A small network was shown many inputs. Here are its activations along a few directions, one row for each input.
Each table varies a few parts of the input and shows all the possible inputs, shuffled.
Descriptions start from the smaller parts, as in this example, which fits no table here: line(6) and (point or (values(2) and ring(5)) or ring(11)).
Shared parts are said once, and a part with two or three values counts as separate values.
In the rows, 128 means zero.

A family of inputs:
R1: [166 137  57 113  98  41 118  91 155 169 218 127 142 123 133]
R2: [ 99 122 108 126 150 153 115 203 107 161 103  99 127 113 146]
R3: [ 84 143  14 115  70 102 122 150 147 189 167 131  97 120 123]
R4: [104 114 104 163 163 169 124 177 101 163  77 150 139 126 102]
R5: [168 123 167 138 166  86 101 149 115 142 157  98 166 107 150]
R6: [151 126 186  89 131 131 128 103 141  87 177  94 150  84 132]
R7: [ 92 145 135 104  94 187 162 116 127  90  89 134  69 141 135]
R8: [168 118 159 174 184  96 107 116 110 140 123 138 176 122 104]
R9: [103 115 120 157 120 159 143 138 138 125  57 177  96 181 121]
R10: [159 139 182 112 105 128 149  54 128  65 132 132 128 137 142]
R11: [ 80 132 136  78 116 190 139 163 129 105 132  92  99  97 121]
R12: [162 122 169 167 140  94 126  74 138  99 104 165 147 186 126]
Changing only one part turns R7 into R10. The same change can be made to R4. Which row results?
> R8
What do these inputs look like to the network?
> values(2) and (point or ring(5))

A family of inputs:
R13: [134 139 150 190 154 113 116 123  94 132  68 150 129 161 129]
R14: [ 89 126  48 126  81 109 118 135 162 161 152 145 121 148 103]
R15: [153 156 121 119  86  99 153  66 129 116 147 138  89 141 149]
R16: [153 133 168 132 118 143 146  76 111  81  92 146 137 164 161]
R17: [ 94 117 132 128 133 190 149 105 148 104 111 166 122 113  58]
R18: [108 110 154 113 108 172 147 119 151  82  77 152 109 179 145]
R19: [112 116  81 123 152 157 124 211 104 189 122 114 127 100 142]
R20: [154 129 104 117 128  45  94 107 151 149 213  97 173 111 130]
R21: [ 77 145  52  93  91 129 111 174 124 171 172  93 122  92 134]
R22: [155 119 204 170 174  81  95 142 120 127 119 113 163 137 137]
R23: [191 101 138 144 179  73 100 145 132 168 161 125 184 109 140]
R24: [167 118 193 122 166 123 121  85 125  90 174 119 174  84  77]
R25: [100 153 109  71  82 147 146 155 132 122 148  91  65  97 163]
R26: [124 101  75 154 143 137 130 173 143 175 102 169 128 152 112]
R27: [ 89 121 134 170 149 145 118 167 133 134  57 155 100 182 112]
R28: [142 139 145 141 143 155 148  64 103 102 121 157 147 103  71]
R29: [107 131 107 102  74 128 152 113 167 114 135 148  63 155 134]
R30: [176 117 217 117 139 112 126  98 139  69 144 108 170 143 170]
R31: [131 145  59 142  96  75 122  89 124 158 161 135 146 131 120]
R32: [179 144 166  97 115  69 126  87 158 105 199  99 119 122 158]
R33: [169 120  88 171 153 104 127 128 105 172 111 161 154 132 131]
R34: [101 127 156  86 112 191 145 161 115  91  87  89 110 125 171]
R35: [ 88 130 134 103 136 213 141 144 111 113 127 105 122  58  86]
R36: [ 78 135 140 142 157 162 119 206  94 145  73  96 101 132 139]
What do these inputs look like to the network?
> line(4) and (point or ring(5))
Changing only the line(4) part turns R28 into R24. The same change can be made to R31. Which row results?
> R20
List by row number the other rows that have the line(4) part in common with R26.
> R14, R17, R18, R27, R29
Change only the ring(5) part in R31. List by row number the other rows that result.
> R13, R15, R16, R33
